These are the activations of a small neural network, seen along a few directions. Each row is one input.
Each table varies a few parts of the input and shows all the possible inputs, shuffled.
Descriptions start from the smaller parts, as in this example, which fits no table here: one of 5 places around a ring, together with either a single point or one of 11 places around a ring or (one of 3 separate values, together with one of 4 places along a line).
Shared parts are said once, and a part with two or three values counts as separate values.

Other details of the inputs vary at random and push rows far along two fixed directions, the same in every table; ignore that.

A family of inputs:
R1: [ -4  10  28   3  10  24 -47  -5   9  31  -3]
R2: [-24  24  22 -12   7  30 -29  -8   2  27  16]
R3: [  8  -7  12   4   2  12 -17   4   1   6 -10]
R4: [ 20 -17   7  15   4 -27  15   0   3  -2 -29]
R5: [ 6 -4 11  2  4  5 -3  1 -8 -2 -2]
R6: [ 7 -8 -2 -3  5  5  4  0 -7 -6 -1]
R7: [-35  23  -8 -27  -1  27  -6  -8   2  10  28]
R8: [-14  -3 -38 -13 -12  -9  22   2   1 -26  18]
R9: [  6  -6  24  11  13   9 -27  -9  -4  10 -13]
R10: [ 17 -12  28  19   2   6 -22   7  -2   6 -19]
R11: [  7 -11 -18   1 -10 -13  11   8  -3 -15   8]
R12: [  1  13 -20  -4  -5 -15  26   5   1   3  -6]
R13: [  5  10  11  16   2  -9   1  -1   2  17 -24]
R14: [ 11 -13  -7   2  -3  -4  -2   4  -1 -10  -5]
R15: [  9 -13 -10   8  -1 -17  14   1 -11 -19   3]
R16: [  6 -16 -14   6  -8 -12  15   8  -4 -25  -5]
R17: [-20  16 -24 -23  -2  -7  22  -5  13   8  12]
R18: [ 16 -12  19  16  -2   0 -12   9  -3   1 -12]
R19: [ 10  -5  28  16   9 -11  -5   0   7  17 -30]
R20: [ 19 -15  12  11   0   4 -14   7  -2   2 -15]
R21: [ -7  -6 -23  -9   3  -6  17  -3  -4 -22   8]
R22: [-31  26  -9 -23  -1   6  14  -5  15  19  13]
R23: [ 12 -12  22  23   1  -2 -17   6  -3   3 -13]
R24: [-14   9   3  -7   9   9 -13  -7   1   4   9]
R25: [-15  10  -8 -18   4  13  -7  -8   0   5  16]
R26: [ -8  21   8   5   5  -1 -10  -7   8  27 -14]
R27: [ -4  -3 -10   0  -3  -9  15   2  -9 -15  12]
R28: [  1  -3  12  12   2   1 -20   1   2   7  -2]
R29: [-30  29   5 -21   3  31 -21  -8   3  27  31]
R30: [ -4 -10 -20  -2  -7  -5  17   6   0 -24   2]
R31: [-14   0 -34 -15  -7 -11  34   2  -8 -31  21]
R32: [ 12   1  -3   7  -6 -20  22 -10   8  -4  -9]
R33: [ 11   8  19   6   1  -3  -6 -14  13  22 -12]
R34: [-19   6 -12 -10   0  10  -7  -3   7  -3  10]
R35: [ -9  -4 -34  -8 -10 -13  21   5   1 -27  16]
R36: [ 26 -19   5  18   0 -12  -6   8  -4  -8 -14]
R37: [  1   8  -7  -1 -10 -17  31  -8   9  -7   0]
R38: [10 -5 -1 -2  0 -2  5  3 -9 -6  4]
R39: [  0  13   2   6  -3  -7  11   3   2  15 -15]
R40: [-34  21  -9 -26   2  28  -3  -7   3   8  26]
R41: [ 21 -12  25  16   4   6 -25   7  -1  11 -17]
R42: [ 9 -9 12 10  5 -7 -2  2 -8 -9 -6]
R43: [ 29 -22   4  15  -5 -13   3  14  -7 -13 -14]
R44: [ 26  -4   9  12  -3 -17  19  -4   5   4 -17]
R45: [-14   0 -32 -11 -15 -12  25   8   0 -27  20]
R46: [ 21 -23   4  20  -3 -15   4  11  -6 -20 -18]
R47: [-4  0 -5 -9  7  9 -5 -6 -1 -2  5]
R48: [-10  12   6  -7   6  13 -19  -6  -1  15  14]
R49: [ 18 -14   9  12  -5  -5  -6  10  -5   0  -6]
R50: [ -5  -6 -14  -5  -7   4  12   6  -1 -14   3]
R51: [ 12 -13  18  13   8   0  -9  -2  -8  -5 -16]
R52: [ -2  -3 -13  -2   1 -10  10  -1  -6 -15   9]
R53: [-11  10  -3 -12   6  12 -11  -6   0   7  14]
R54: [  0  10  19  -2  10   3  -7  -2  11  29 -13]
R55: [ 14 -16   7  11  -5   0  -3   8  -4  -8 -14]
R56: [ -8  -2 -26 -12 -11  -9  32   6 -11 -22  22]
R57: [ 12   4   3   6  -8 -14  26  -6   7  -1  -8]
R58: [ -4   2  13   4  -5  10 -16   5   0  11   3]
R59: [-13   7 -26 -23  -5   3  19   1  -5 -11  25]
R60: [ 19 -15   6   5   3   0   0   2 -10  -6  -9]
R61: [-23  17   5 -12   7  31 -31  -8  11  22  12]
R62: [-25  40  -1 -13   4  14 -14 -10  13  38   5]
R63: [  6  -9  19  10  12   7 -12  -3  -5  -2 -13]
R64: [ -5   8   3  -7   6   8 -13  -5  -1   8  11]
R65: [  0  -5  -7   5  -4  -7  -2   3   1 -10   3]
Each input here is: one of 5 places around a ring, together with either one of 3 separate values or (one of 2 separate values, together with one of 5 places along a line).
- The inputs of R45 and R36 match in every part but the place on the ring of 5. If R27 is changed in the same way as R45 into R36, which row does it become? => R48
- The inputs of R47 and R6 match in every part but the place on the ring of 5. If R33 is changed in the same way as R47 into R6, which row does it become? => R44
- Start at R2 and move only the place on the ring of 5, one step at a time. The first step leads to R42. Which rows follow, in order? => R52, R64, R38
- Change only the choice among 2 separate values in R41. List by row number the other rows that result. => R59
- Start at R5 and move only the place on the ring of 5, one step at a time. The first step leads to R31. Which rows follow, in order? => R24, R53, R59

A family of inputs:
R66: [-48  25 -24 -20 -14  10   1  -4  12   2  28]
R67: [-10   3   8  12   1   0 -19   2   6  11  -6]
R68: [ -6   0  20   6  15  26 -42   0   4  14 -12]
R69: [ 25 -22   0  17 -15 -17  13  20   0  -5 -18]
R70: [-12   1 -25 -10  -1 -16  37  -9  -6 -24  18]
R71: [ 29 -36  12  14   9  -6   2  -1 -16 -21 -25]
R72: [ 11   2  23   7  -4  18 -22  14  -1  14  -2]
R73: [ 21 -18  -3  17 -13 -25   9  14   3 -13 -15]
R74: [  7   7  14   3  -3  18 -22  12  -1  15   3]
R75: [ 32 -14   9   6  -1 -17  27   7 -10 -12 -14]
R76: [  7  -6 -26 -13 -12  -6  35   8 -16 -22  21]
R77: [-43  31 -23 -30   6  15  -1 -11  17  16  17]
R78: [ 10  -3  25   7   8  11 -24  -8  -6  14   3]
R79: [ 18 -29 -12  16  -1 -21  10  12   0 -20 -28]
R80: [  0  -2  18   5  11   7 -19  -7 -10   2   2]
R81: [ 14   9  30   2   9   8 -13  -4  -4  26 -10]
R82: [-28  27 -13 -21  -9  24 -16  -2  10   9  36]
R83: [-31  32  -7 -28   1  15   3 -18  10  15  33]
R84: [  5  10  21  12   8   1 -18  -8  11  28 -12]
R85: [ 26 -23  -6  16 -14 -16  10  10  -6 -24  -3]
R86: [ 39 -24  10  10  -1 -12  12  12 -20 -11 -11]
R87: [-20 -11 -54 -15 -14 -17  38  10   6 -34   9]
R88: [ 11  -3  16   3   5   5 -19  -7  -8   9   5]
R89: [ -7 -10 -49 -24  -2 -12  38   2 -12 -42  19]
R90: [ -5   3  12  12   3  12 -28   0  -4   3   0]
R91: [ -3  -5  20   7  10  21 -41  -3   5  12 -10]
R92: [ 36 -23  14  21 -10 -21  21   9  -5   0 -33]
R93: [ -4  13  31   9  20  10 -23 -15  -1  20  -7]
R94: [ -2  -2  27  14   2  15 -35  -1  -1   9  -5]
R95: [ -9  -8 -22 -10  -6  -8  28  -2 -15 -30  20]
R96: [-34  24  -8 -32  12  19   0 -17  10   8  19]
R97: [  3   6  17  14   1   4 -31   2  10  23 -10]
R98: [ 40 -16   1  23  -3 -25  21  12  -5  -4 -30]
R99: [  2   3 -24 -13  -2 -21  33  -4  -4 -15  17]
R100: [-16  -1 -45 -22  -7 -20  44   1   9 -30   4]
R101: [ -1   4  20  -1  25  12 -16 -11   2  15 -15]
R102: [ 33 -19  -3  19 -11 -20  15  24  -4  -8 -23]
R103: [-34  31 -18 -25 -10   8  11 -13  18  13  27]
R104: [-46  35 -19 -21  -2  10   6 -13  14  14  26]
R105: [ -9  11  33  13   8   7 -24 -12   9  24 -17]
- The inputs of R95 and R78 match in every part but one. If R80 is changed in the same way as R95 into R78, which row does it become? => R88
- The inputs of R98 and R104 match in every part but one. If R81 is changed in the same way as R98 into R104, which row does it become? => R93
- Describe the family of inputs behind these rows. => one of 2 separate values, together with one of 4 places along a line, together with one of 5 places around a ring
- Change only the choice among 2 separate values in R97. List by row number the other rows that result. => R73
- Change only the place on the ring of 5 in R95. List by row number the other rows that result. => R66, R70, R94, R105
- Start at R75 and move only the place on the line of 4, one step at a time. The first step leads to R83. Which rows follow, in order? => R70, R96

A family of inputs:
R106: [  1 -18 -20   1  -8  -5   5  24   1 -13  -8]
R107: [-40  15 -51 -29  -5   5   5  -9   6 -24  44]
R108: [ -1  -1 -21  -1   2 -25  17 -11   8 -15  -8]
R109: [ -3  22  -1 -12   3  -7   8 -12   4  17  21]
R110: [-17  21 -10 -21  13   0   3 -23   4  11  17]
R111: [  1   0  33  28   1  -2 -22   0  14  19 -32]
R112: [ -9  -2  -2 -19  -8  34 -17  -7  20   3  21]
R113: [ 17 -14 -28  -4 -19  -4  24  24 -11 -17   3]
R114: [ 28 -16 -19   1 -17 -27  42  21  -6 -11 -16]
R115: [  1   6 -11   3 -22 -20  36  11   3  -9   2]
R116: [ 26  -8  22  15   8   0 -19   0 -13   7   6]
R117: [  4 -10 -21   9  -9 -19  -4  11   5 -19   1]
R118: [ -5  13  36  18 -10  26 -33   6   2  22   2]
R119: [-19  15  27   8  12  11 -15 -16  12  14 -18]
R120: [ 41 -12  33  12  12  -7   3   7  -9  16 -30]
R121: [-11   9 -13 -25  -3  18   4   7 -12   7  29]
R122: [-28  21   1 -19  -9  19   4  -1 -10   2  44]
R123: [ -1   6  -7  11  -1 -12  -6  -4  14  14 -13]
R124: [  5 -16  -9  -7  14   8   2  -1 -17 -12   3]
R125: [-23  14  41   1  19  37 -42 -18  -8  21   8]
R126: [-30  29 -14 -21 -14  16 -21   2   9  17  44]
R127: [-17  10 -11 -29  -3  19   5 -10  24   4  21]
R128: [ 16 -18   3   9  16  -9   0   0  -3  -3 -39]
R129: [ 18 -21 -12   2   8 -19   9  -5 -16 -30   7]
R130: [-2 14 23 -2 -1  1  9 -9 -2 14  3]
R131: [  0 -10  28  26  -1   4 -33  14   4  -1 -19]
R132: [ 15  -7  25   5  27  10 -10  -7  -6  19 -25]
R133: [ 40 -17 -14  26 -17 -45  36   6  -6 -12 -20]
R134: [  8  -6  29  13  17  -3   4 -12  -9   0 -17]
R135: [ -8 -14 -18   8  -8  -9  13   2  -8 -38  -1]
R136: [  8   0  15   7   0  -2 -18   5   9  21 -36]
R137: [-15  -7 -36 -16   3   5  12   4  -3 -24   7]
- The inputs of R133 and R126 match in every part but one. If R134 is changed in the same way as R133 into R126, which row does it become? => R125
- Describe the family of inputs behind these rows. => one of 2 separate values, together with either a single point or (one of 3 separate values, together with one of 5 places around a ring)
